These are the activations of a small neural network, seen along a few directions. Each row is one input.
Each table varies a few parts of the input and shows all the possible inputs, shuffled.
A made-up example of a description, with smaller parts first: one of 8 places around a ring, together with either a single point or one of 11 places along a line or (one of 2 separate values, together with one of 6 places along a line).
Shared parts are said once, and a part with two or three values counts as separate values.

Other details of the inputs vary at random and push rows far along two fixed directions, the same in every table; ignore that.

A family of inputs:
x1: 20 2 10 -12 41 27 48 23 1 -10 17 -22 -10 -1 -7 26 -8
x2: -47 -26 -58 24 -46 -95 -62 11 -8 -49 -20 28 -34 100 13 24 -41
x3: 24 -12 -11 -27 34 31 10 7 1 3 10 17 16 7 -1 11 -10
x4: -63 -26 -19 2 -45 -84 -17 61 7 -94 -24 -39 -60 79 -18 27 -20
x5: 3 -3 11 -35 21 40 40 41 14 -13 -10 -36 -10 -37 -18 19 26
x6: -55 -13 -26 11 -58 -111 -28 47 -2 -93 -29 -16 -58 68 -1 25 -17
x7: 15 30 10 -2 4 2 20 -7 10 0 20 -3 -11 -32 -2 -21 -15
x8: 32 18 3 38 3 -15 -21 -27 -34 28 9 64 23 6 35 -19 6
x9: 21 5 -6 6 12 11 5 -2 19 15 9 -18 -19 -34 -7 -1 11
x10: -4 -3 11 38 -29 -28 -48 -41 -11 46 -3 99 51 -1 25 -44 40
x11: -3 7 20 35 -22 -12 -29 -10 -18 45 -8 50 6 -26 8 -13 41
x12: 13 19 -3 44 -8 -36 -55 -54 1 53 -1 49 8 -33 14 -17 19
x13: 20 -11 -15 -19 21 21 -6 -15 18 -6 9 10 5 -14 -8 -23 1
x14: -68 -3 -43 -31 -53 -83 -17 59 29 -118 -59 -61 -54 62 -17 63 -43
x15: 22 27 13 -2 14 7 35 6 -12 1 13 3 6 -15 6 17 -23
x16: -1 -11 6 -3 31 17 -2 -5 2 38 -2 0 -2 -2 5 29 -5
x17: -1 -20 -1 -20 40 41 16 -1 33 -2 -5 -50 -15 -22 -28 13 -3
x18: 5 -1 5 8 3 30 17 -4 -9 38 12 -17 -6 4 5 27 5
x19: -13 -9 23 -26 5 60 25 37 6 -3 3 -48 -5 -14 -25 18 24
x20: 14 -10 -2 15 8 15 5 -11 13 23 2 -16 -18 -27 -14 -5 12
x21: -47 -1 -27 41 -60 -91 -31 6 -19 -37 -12 -7 -51 99 8 30 -32
x22: -9 -15 3 -17 25 52 16 -11 26 0 0 -61 -6 -16 -27 14 -2
x23: 14 47 -2 32 -19 -36 -52 -49 4 52 -1 47 16 -37 16 -20 1
x24: 1 -14 11 -18 22 49 52 10 13 -8 15 -66 -17 -6 -40 -10 -8
x25: 7 42 9 24 -39 -34 -28 -22 -32 38 -15 58 19 -50 23 -12 32
x26: 11 -8 16 -19 48 46 58 23 5 -2 15 -37 -15 10 -16 21 -4
x27: -17 -6 23 -3 8 21 -6 7 15 14 -17 7 7 -15 -10 10 22
x28: -36 -2 -47 -2 -60 -87 -29 28 18 -106 -19 -34 -65 69 13 2 -65
x29: -3 18 15 26 -16 -27 -35 -26 -5 37 -21 58 22 -28 13 -4 37
x30: -14 -11 36 -35 19 50 43 40 0 -16 18 -54 2 -2 -31 2 15
x31: -20 13 30 39 -32 -7 -54 -34 -17 49 -7 53 27 -10 9 -7 34
x32: 27 12 1 -33 29 38 46 22 -3 -28 6 -24 12 0 7 11 -34
x33: 24 25 -2 0 6 15 24 10 -2 16 3 -6 7 -28 9 34 -17
x34: 24 -3 -2 2 18 15 6 -9 1 -5 12 3 -2 -17 7 -37 -1
x35: -8 -19 -12 -35 36 55 26 8 0 5 21 -24 22 22 -7 11 -10
x36: 7 -9 -16 38 -7 -15 -48 -57 -12 36 5 68 24 -12 11 -48 13
x37: 27 22 -8 7 -24 -25 -49 -51 -7 26 11 66 22 -20 15 -41 -2
x38: 20 32 -6 -6 2 13 11 1 22 11 9 -21 -11 -41 -3 -2 -6
x39: -7 -12 27 -16 2 27 12 17 -12 -4 11 -21 29 9 -2 -26 20
x40: 5 -23 5 -56 25 43 39 26 31 -28 -6 -12 24 -8 -13 -3 18
x41: 22 -8 -2 -19 39 42 46 34 14 -3 8 -43 -13 -17 -7 47 -8
x42: 15 10 9 64 -20 -40 -30 -55 -24 53 9 60 2 -18 5 -46 19
x43: -1 -23 21 -34 29 40 35 38 6 -21 1 -31 15 1 -7 -21 16
x44: 15 21 -1 -16 21 11 10 2 4 20 -5 -6 18 -23 4 37 -26
x45: -19 -17 13 -17 -1 33 1 -1 8 0 11 9 43 7 -4 -16 24
x46: -10 -11 7 -27 34 50 23 4 8 22 6 -46 -1 5 -8 39 -9
x47: 14 -11 2 -24 50 53 44 24 -1 -12 9 -31 2 22 -3 3 -7
x48: 15 11 18 32 -26 -44 -34 -26 -33 29 -3 74 36 -12 37 -49 38
x49: 12 12 8 -11 -34 -24 -20 -32 -11 12 -11 65 47 -20 19 -25 18
x50: -26 2 -54 16 -74 -116 -71 -2 -16 -58 -26 45 -23 84 19 30 -59
x51: 10 16 7 37 -10 -2 -15 -39 -39 51 13 42 30 26 27 -27 11
x52: 15 12 2 33 5 -30 -39 -32 -16 56 -1 51 18 -15 23 18 3
x53: -59 -1 -28 -18 -62 -102 -9 57 -1 -113 -33 -42 -57 57 -3 33 -38
x54: 6 -14 1 -13 14 53 33 4 19 2 5 -69 -20 -18 -30 8 4
x55: -8 -27 -15 -24 25 55 17 -11 15 -15 14 -36 14 -3 -21 -17 -4
x56: 17 3 6 0 22 10 24 -1 11 -1 18 -13 -19 -25 -12 -17 1
x57: 12 -18 6 -20 41 54 46 28 14 9 8 -45 -21 -6 -10 40 -3
x58: 7 5 2 55 -28 -12 -32 -53 -29 41 7 40 22 -1 15 -60 8
x59: 12 8 19 -35 -4 3 22 12 -12 -19 -7 -1 26 -23 17 -23 4
x60: 14 -16 -3 6 21 26 13 -8 -1 -1 6 -11 2 -8 -7 -38 -2
Description of these inputs: one of 3 separate values, together with one of 4 places along a line, together with one of 5 places along a line.
Changing only the place on the line of 4 turns x2 into x50. The same change can be made to x36. Which row results?
Answer: x37
Start at x21 and move only the place on the line of 4, one step at a time. The first step leads to x26. Which rows follow, in order?
Answer: x1, x15
Change only the place on the line of 4 in x59. List by row number the other rows that result.
Answer: x39, x43, x48
Change only the choice among 3 separate values in x31. List by row number the other rows that result.
Answer: x22, x46

A family of inputs:
x61: 12 22 32 -16 14 35 23 8 -2 33 -5 8 19 -62 -5 15 31
x62: 42 36 9 -20 27 26 20 -10 -7 36 7 17 23 -52 13 18 -2
x63: -23 -7 -42 -15 -15 -54 1 38 25 -84 -20 -66 -70 37 -11 37 -52
x64: 13 26 24 -17 12 31 20 1 3 37 -4 4 18 -64 -4 14 28
x65: -39 -53 -42 -12 5 -19 12 41 11 -75 -4 -56 -44 115 -12 49 -52
x66: -46 -11 -17 -13 -37 -48 5 60 16 -88 -30 -73 -60 43 -17 43 -24
x67: -24 -2 -30 -15 -18 -57 17 53 13 -87 -17 -61 -66 61 -5 54 -51
x68: 17 20 28 -7 17 35 28 -2 0 36 2 -7 12 -59 -5 -11 26
x69: -39 -26 -4 48 -32 -34 -57 -22 -27 16 -4 38 6 59 18 -11 15
x70: -10 6 6 -33 -72 -67 -39 21 -11 -66 -38 81 48 -1 34 -60 34
x71: 12 23 40 -9 15 30 26 8 -3 40 -1 7 16 -58 -6 18 38
x72: -8 -18 -35 46 -18 -36 -51 -42 -10 17 6 44 -1 59 13 -7 -24
x73: 33 28 7 -13 28 19 5 -11 8 35 4 11 12 -63 3 11 0
x74: 15 1 21 3 18 46 17 -15 1 33 15 -10 14 -30 -12 -20 22
x75: 19 -23 -7 3 46 52 1 -34 -3 41 21 12 21 7 -3 -15 1
x76: 34 3 16 3 35 42 33 -9 -14 37 31 7 15 -11 2 -7 1
x77: -32 -56 -10 -51 47 80 41 42 46 -42 2 -99 -24 37 -45 21 -12
x78: -28 -52 -10 -53 45 76 47 47 38 -47 0 -101 -16 46 -39 28 -15
x79: -2 -17 -35 44 -14 -39 -44 -40 -19 13 5 45 8 66 23 0 -25
x80: 7 -3 36 7 21 45 24 2 -8 39 19 -6 12 -23 -11 -17 36
x81: -1 -24 14 1 31 60 5 -18 -8 48 17 3 33 3 -2 -18 28
x82: -22 8 -39 -29 -18 -56 -1 51 29 -86 -28 -56 -51 42 -3 69 -65
x83: -5 -30 11 7 30 57 -8 -26 4 44 12 -6 19 -5 -17 -23 33
x84: 15 9 25 3 17 29 15 -11 13 34 0 -12 2 -69 -17 -16 31
x85: 5 9 -25 42 -32 -53 -33 -29 -24 11 8 40 -9 33 24 -8 -21
x86: 12 -2 16 5 14 47 9 -19 10 35 17 -11 7 -35 -16 -23 26
x87: -11 22 -3 43 -48 -67 -39 -19 -9 5 -17 26 -16 -5 10 -6 7
x88: 18 25 23 -13 13 29 17 -5 9 33 -5 1 20 -64 -5 16 23
x89: -15 6 9 -18 -62 -69 -30 17 -16 -70 -25 76 47 2 25 -81 34
x90: -7 -27 28 10 32 56 9 -7 -11 48 19 2 27 13 -3 -11 37
x91: -26 5 -36 -30 -22 -54 2 60 18 -89 -29 -52 -52 48 -4 71 -58
x92: 15 21 21 -12 10 31 10 -9 19 36 -1 0 14 -73 -9 12 26
x93: 25 -19 -6 0 41 54 16 -28 -15 46 26 18 35 15 9 -9 -4
x94: 42 29 11 -8 30 29 31 -12 -7 36 14 7 14 -46 11 -6 -5
x95: 2 0 -28 45 -28 -56 -44 -35 -11 7 4 31 -20 23 13 -14 -17
x96: -21 15 -8 34 -51 -72 -53 -16 2 7 -25 28 -17 -23 5 15 15
x97: 37 10 6 4 32 43 27 -24 -5 35 24 4 16 -20 5 -14 -11
x98: 5 27 -11 37 -35 -68 -31 -13 -27 1 -7 41 -15 12 26 3 -21
x99: 6 27 -21 39 -32 -69 -40 -26 -2 4 -5 33 -22 1 21 -2 -26
x100: -1 -6 35 -54 -1 27 19 16 -12 -44 9 49 76 -20 3 -96 46
x101: 2 34 -8 28 -32 -74 -34 -6 -18 10 -13 50 -11 7 27 30 -14
x102: 3 -20 -21 -55 48 57 58 40 42 -56 14 -93 -39 16 -31 24 -44
x103: 37 34 9 -14 30 26 10 -12 13 34 6 14 14 -60 5 13 -6
x104: 9 32 -19 39 -30 -70 -33 -27 -15 1 -9 35 -13 7 30 4 -26
x105: 16 18 44 1 20 34 32 6 -6 39 6 -4 10 -52 -9 -5 36
x106: -22 -8 -12 51 -46 -54 -54 -30 -7 9 -8 20 -23 12 -2 -20 16
x107: -17 16 -4 46 -48 -66 -45 -22 3 7 -17 25 -25 -12 7 -8 7
x108: -24 -1 1 50 -51 -50 -45 -14 -28 7 -3 30 -10 26 8 -16 13
x109: 2 5 -18 44 -33 -52 -33 -20 -29 7 6 41 -10 36 23 -8 -20
x110: -17 -28 1 -57 34 66 63 59 32 -51 4 -105 -28 10 -40 21 -8
x111: 21 -23 0 1 39 55 16 -19 -19 40 25 18 34 20 6 -6 -5
x112: -38 -62 19 -119 23 61 57 63 18 -112 -3 -48 49 52 -29 -49 1
What do these inputs look like to the network?
Answer: one of 4 places along a line, together with either a single point or (one of 2 separate values, together with one of 6 places along a line)
Changing only the place on the line of 4 turns x92 into x86. The same change can be made to x64. Which row results?
Answer: x110
Changing only the place on the line of 4 turns x75 into x95. The same change can be made to x69. Which row results?
Answer: x108
Change only the place on the line of 6 in x84. List by row number the other rows that result.
Answer: x66, x68, x87, x105, x107
Change only the choice among 2 separate values in x73. List by row number the other rows that result.
Answer: x96
Change only the choice among 2 separate values in x78. List by row number the other rows that result.
Answer: x79

A family of inputs:
x113: 17 -25 28 -54 63 99 57 21 12 9 18 -28 31 -21 -20 -9 21
x114: -29 -8 -16 2 -22 -35 -11 21 14 -42 -17 -31 -34 28 -8 15 -14
x115: 49 40 48 9 3 26 -2 -45 -34 78 17 90 78 -78 29 -59 53
x116: -27 -20 -20 -1 -16 -20 -6 20 13 -41 -13 -36 -29 38 -11 14 -12
x117: 25 -16 23 -59 53 91 58 18 11 -9 17 -27 38 -36 -17 -32 16
x118: -20 -14 -25 6 -14 -22 -4 16 13 -33 -6 -40 -41 35 -11 26 -26
x119: -29 -23 -15 -1 -5 -9 2 20 5 -33 -8 -32 -21 51 -11 20 -15
x120: -25 -9 -12 -18 -28 -37 -7 22 6 -63 -18 -9 -10 30 -3 -14 -13
x121: 42 10 18 -35 68 84 58 5 23 29 19 -41 3 -58 -20 14 -2
x122: 50 27 24 45 31 39 -14 -75 -35 123 33 75 55 -48 26 -25 23
x123: -32 -10 -13 -11 -30 -39 -17 18 12 -51 -18 -14 -18 29 -6 4 -8
x124: -21 -4 -20 8 -18 -35 -7 18 16 -35 -9 -37 -46 24 -10 27 -26
x125: 2 6 5 53 -40 -57 -60 -48 -43 37 5 107 41 19 41 -58 24
x126: 15 41 -12 75 -47 -89 -65 -56 -31 56 -10 89 -1 -13 41 5 0
x127: -32 -1 -12 -13 -36 -43 -13 33 7 -53 -23 -11 -17 25 -2 22 -11
x128: 36 3 7 -32 64 89 52 -2 16 33 23 -38 9 -42 -16 10 -5
x129: -21 -17 -19 6 -6 -13 0 13 4 -25 -1 -36 -34 49 -8 30 -28
x130: -7 8 -1 58 -52 -63 -71 -50 -32 39 -3 93 29 7 29 -42 30
x131: -27 2 -13 0 -29 -45 -12 32 8 -43 -22 -24 -35 25 -1 30 -15
x132: 34 12 26 -38 61 80 63 21 13 23 14 -48 2 -63 -21 22 8
What do these inputs look like to the network?
Answer: one of 4 places along a line, together with one of 5 places along a line
Change only the place on the line of 4 in x120. List by row number the other rows that result.
Answer: x115, x117, x125
Change only the place on the line of 5 in x124. List by row number the other rows that result.
Answer: x114, x120, x121, x123
Change only the place on the line of 5 in x130. List by row number the other rows that result.
Answer: x116, x117, x118, x128
